[134 116 153 125] ans = 153, 116

[134 123 136 157 115 140 130] ans = 157, 115

[157 152 110 146 102 138] ans = 157, 102

[105 152 148 135 128 127 131] ans = 152, 105

[131 128 157 125 138 156 126] ans = 157, 125

[121 125 136 105 126] ans = 136, 105

[[102 127 136 101 114 132 108]
 [110 120 153 131 111 138 114]
 [114 112 133 144 104 124 152]] ans = 153, 101
---
[[104 137 131 112 122 134]
 [139 123 132 137 132 134]
 [135 124 140  99 137 134]] => 137

[[135 148 147 120 148 130]
 [132 127 112 121 125 125]
 [126 143 129 106 145 112]] => 148

[[131 121 103 136 134 128]
 [129 120 106 134 134 127]
 [129 121 111 136 134 127]] => 121

[[139 134 132 126 134 127 126]
 [125 110 143 141 138 114 141]
 [110 150 127 129 130 123 131]] => 134

[[115 126 141 146 140 117 141]
 [125 152 125 121 125 111 125]
 [123 155 141 109 136 109 137]] => 126

[[119 135 125 112]
 [127 122 129 134]
 [103 117 131 125]] => 135
---
[[107 110 144 139]
 [108 125 136 135]
 [116 133 128 135]]	135

[[ 99 110  98  98]
 [143 151 137 100]]	98

[[125 128 134 113]
 [141 141 146 150]]	113

[[147 131  98 106]
 [114 150 128 119]]	106

[[148 138 107 144]
 [139 125 146 105]]	144

[[103 148 106 108]
 [105 125 106 117]]	108

[[126 129 135 139]
 [123 145 144 153]]	139

[[122 103 104 117]
 [123 113 113 130]
 [125 145 144 113]]	130
---
[118, 120, 154, 156, 151, 138, 145] -> 156, 156
[139, 153, 138, 117, 140] -> 138, 153
[100, 136, 135, 137, 129] -> 135, 137
[153, 143, 130, 142, 139] -> 130, 153
[157, 120, 133, 125, 140] -> 133, 157
[100, 101, 128, 138, 114] -> 128, 138
---
[[141 104 127 107 153]
 [120 113 146 114 113]
 [112 140 117 125 145]] --> 141, 145

[[135 109 113 138 117 116 140]
 [137 108 104 136 148 118 151]
 [130 122 118 126 147 124 137]] --> 135, 137

[123 101 158 125 126 148 115] --> 123, 115

[122 135 126 128 104 120] --> 122, 120

[120 127 131 156] --> 120, 156

[115 127 106 140 136 133] --> 115, 133

[[105 122 118 124 139 125]
 [ 99 129 137 117 145 126]] --> 105, 126

[[137 112 122 108 138]
 [155 107 125 147 134]] --> 137, 134

[135 125 116 102 118] --> 135, 118
---
126,135,123,135,126
114,148,142,101,123
yields 135

116,114,150,109,120,157
125,126,133,148,111,121
135,121,140,130,133,127
yields 111

114,123,135,125,122
145,119,135,135,107
136,103,109,147,104
yields 135

157,118,123,131,158
112,113,138,130,122
108,127,115,111,140
yields 130

127,149,113,149,141,110,103
108,132,125,123,139,116,100
143,140,102,111,156,138,117
yields 116

115,127,127,125,117
143,149,127,131,149
117,142,116,114,139
yields 131

121,113,148,141,146
131,140,112,107,106
yields 141

108,149,155,150,152,139
143,106,121,156,111,113
yields 152
---
[133 111 126 142 156] => 156
[156 139 108 124 122 145 133] => 133
[109 135 105  99 123 135] => 135
[107 129 133 141 108 122] => 122
[101 126 133 128 104 132] => 132
[132 121 107 118 153 109] => 109
[106 102 145 113] => 113
[135 105 110 122] => 122
[118 140 153 135 136 105] => 105
---
[[126, 130, 148, 117, 129], [115, 137, 136, 115, 129], [149, 114, 129, 139, 128]] --> 117
[152, 117, 108, 122] --> 122
[152, 137, 127, 127, 133] --> 127
[150, 109, 103, 108, 137, 114] --> 108
[[115, 104, 113, 132], [141, 122, 107, 139], [147, 151, 118, 126]] --> 132
[105, 122, 114, 144, 142] --> 144
[[148, 113, 122, 114, 129, 131], [149, 138, 139, 129, 135, 110]] --> 114
[120, 106, 141, 129, 128, 133] --> 129
[117, 122, 146, 147, 137, 155, 158] --> 147
[113, 134, 102, 132, 143] --> 132
---
Q:
[[107 138  99 137 136]
 [108 137 130 116 152]
 [117 129 115 131 136]]
A: 117

Q:
[[123 123 115 145 154 113]
 [152 126 114 144 131 130]]
A: 126

Q: [113 145 151 125 133]
A: 113

Q: [128 105 149 118 125 150]
A: 105

Q: [115 120 131 121 144 112 106]
A: 131

Q: [128 103 123 137 110 108]
A: 103

Q: [123 149 120 138 123 105 132]
A: 120
---
[[105 123 124 126 124 109]
 [140 141 116 125 139 139]] ==> 116

[ 98 128 101 145 127] ==> 128

[116 143 152 153 104 107] ==> 152

[128 106 102 126 122] ==> 106

[119 104 136 107 144 137 114] ==> 107

[105 129 122 104] ==> 105
---
[[117 129 155 144 124]
 [121 123 127 155 104]
 [140 156 138 114 156]]
114

[[108 144 151 152 115 121 146]
 [136 110 118 104 124 150 134]
 [108 135 131 133 119 141 152]]
141

[[117 157 135 127 121 145]
 [132 130 136 113 126 102]
 [122 126 123 139 134 113]]
134

[[104 129 121 109 114]
 [120 155 152 129 142]
 [133 107 110 132 113]]
132

[[155 110 107 147 111 141]
 [114 141 135 115 133 114]
 [152 110 107 146 111 142]]
111

[[148 138 104 124 110 121 130]
 [147 152 147 152 110 126 142]
 [129 123 107 125 121 117 119]]
117
---
((122, 116, 128, 105), (121, 109, 134, 131), (140, 103, 146, 116)) → 122
((143, 125, 116, 117, 121, 109, 135), (139, 131, 122, 120, 124, 109, 128), (117, 129, 117, 122, 119, 152, 131)) → 143
((127, 130, 127, 128, 128, 129, 128), (129, 127, 129, 128, 129, 128, 129), (125, 135, 131, 148, 132, 128, 106)) → 127
((132, 128, 119, 133, 129), (125, 102, 132, 134, 115), (131, 143, 128, 110, 149)) → 132
((138, 120, 130, 128, 152, 126), (128, 126, 129, 128, 139, 127), (124, 147, 138, 125, 119, 134)) → 138
((133, 144, 121, 109), (126, 138, 128, 152), (114, 124, 132, 110)) → 133
((135, 135, 136, 114, 130, 121, 125), (127, 136, 115, 122, 157, 115, 126), (119, 119, 127, 145, 134, 129, 122)) → 135
((156, 140, 135, 151, 131), (129, 127, 149, 121, 120), (132, 135, 129, 140, 138)) → 156
---
[105 131 133 131 110 106 101] value 131, 133

[[125 126 127 130 126]
 [119 105 136 124 120]
 [126 126 129 124 124]] value 136, 136

[[133 134 117 115 128]
 [132 132 118 119 126]
 [106 139 104 153 137]] value 118, 153

[112 140 105 151 117] value 105, 151

[132 144 107 138 123 109 127] value 138, 144

[[135 109 101 146 120]
 [139 114 119 138 122]
 [121 128 132 123 131]] value 119, 146
---
[121 138 130 151 122 107 130] value 107
[104 104 156 135 140 132 147] value 132
[144 150 128 106 136 118 105] value 118
[ 99 102 138 127] value 138
[134  99 123 119 131 130 139] value 130
[135 128 102 156] value 102
[148 153 141 145] value 141
[104 115 138 122] value 138
[134 113 126 131  98 134] value 98
[138 119 148 153 155 118 129] value 118
